A small network was trained on made-up records. Each row is its average activation on records with the value named, seen along a few directions.
Related values have similar rows: they may be neighbours, one step apart, or belong to one group.

Other fields vary at random and push rows far along two fixed directions, the same in every table; ignore that.

Field E:
e3: [-1.148 -0.555 2.443 -2.168 3.456 -2.282 -1.266 0.408 2.397 -0.074 0.718]
e6: [3.555 -0.023 -1.491 0.994 -0.944 3.381 1.953 -0.877 -2.647 0.782 -0.490]
e1: [6.981 -0.537 -1.295 -2.662 5.104 -0.844 1.276 1.347 3.349 -0.288 0.093]
e10: [-7.805 -0.018 3.146 2.068 -1.925 -1.900 -1.109 -0.829 -0.582 -1.425 -1.776]
e11: [-6.770 -1.041 2.640 0.743 -2.153 -0.040 -1.476 0.060 -0.957 -0.359 3.041]
e14: [-1.870 -0.881 1.007 0.084 -0.363 0.756 -0.013 0.093 0.166 -0.512 2.916]
e12: [-6.759 0.212 -0.052 2.930 -5.045 1.074 -1.161 -0.573 -3.492 -2.105 1.088]
e2: [2.108 -0.284 -0.543 -0.511 -1.231 2.395 1.891 0.610 -3.094 -2.071 1.654]
e9: [1.643 1.167 -1.992 -1.477 2.548 -3.320 -1.809 0.009 3.379 1.776 -1.299]
e15: [-4.067 -0.284 2.427 -2.975 0.390 -1.669 -2.220 0.642 -0.045 0.637 -2.025]
e13: [-1.093 0.712 -0.963 -0.094 -2.490 0.138 -1.089 -0.982 -0.306 -0.020 1.562]
e5: [7.888 0.864 -4.389 0.915 -2.130 6.131 3.681 -0.122 -3.523 0.046 0.889]
e7: [4.276 1.492 -3.853 2.591 -1.120 2.030 2.075 -0.070 -0.384 -0.690 -0.067]
e4: [2.198 -0.652 2.611 -2.654 7.020 -6.718 -1.870 0.146 6.024 4.273 -4.832]
e8: [0.864 -0.173 0.304 2.216 -1.118 0.868 1.137 0.139 -0.287 0.031 -1.472]
The values of E form a ring.
Which values are neighbours of e11? Give them in the order they are listed. -> e14, e13
Which values are neighbours of e5? Give them in the order they are listed. -> e6, e15
A walk along E starts at e2 and steps to its neighbour e1. Put e3, e12, e7, e4 in the order it reaches them. -> e3, e12, e7, e4

Field C:
c7: [-2.648 -1.761 3.944 -3.841 3.174 -2.545 -1.672 0.098 2.263 2.074 -0.509]
c15: [-7.732 -0.696 2.281 -1.206 -2.028 -0.039 -1.950 0.063 -2.449 -2.142 2.872]
c6: [4.843 1.274 -2.440 -2.059 2.974 -0.507 -0.069 2.062 3.145 -0.670 1.050]
c4: [0.239 0.702 -1.813 3.180 0.709 0.677 1.284 -0.664 1.881 0.769 0.710]
c2: [0.799 -1.522 2.839 -1.467 1.489 0.310 -0.361 0.027 0.027 1.155 -0.449]
c9: [0.822 -0.059 -0.256 -1.116 1.181 -0.980 -0.093 1.145 0.218 -0.131 -3.897]
c14: [4.164 1.058 -3.697 2.922 -3.759 3.795 0.796 -0.739 -0.869 1.017 1.058]
c12: [-0.422 1.182 -0.898 -0.202 -0.841 -1.640 -1.162 -1.029 0.516 2.254 -0.920]
c10: [-2.947 0.699 -0.215 0.671 -1.803 0.468 -0.405 -1.269 -2.157 -1.670 -1.819]
c8: [1.261 -0.494 0.287 1.023 2.443 -3.314 -0.681 -0.357 3.806 -0.215 0.260]
c3: [-0.662 -1.262 1.306 3.317 -2.729 3.549 3.305 0.087 -4.468 -1.567 0.726]
c5: [0.720 -0.194 0.848 1.435 -1.382 1.699 1.647 -0.103 -2.279 -1.226 -1.578]
c13: [-4.199 -0.160 1.919 0.015 -0.586 -1.894 -1.219 0.881 2.170 -1.843 0.978]
c1: [2.926 1.533 -2.609 -1.174 1.518 -1.937 -0.310 0.047 0.398 2.350 -1.860]
c11: [2.838 -0.300 -1.498 -1.499 -0.361 2.359 0.890 -0.249 -2.201 -0.155 3.378]
The values of C form a ring.
A walk along C starts at c15 and steps to its neighbour c11. Put c7, c2, c14, c1 in the order it reaches them. -> c7, c2, c1, c14
Which values are neighbours of c8? Give them in the order they are listed. -> c4, c13
Which values are neighbours of c9? Give them in the order they are listed. -> c10, c5
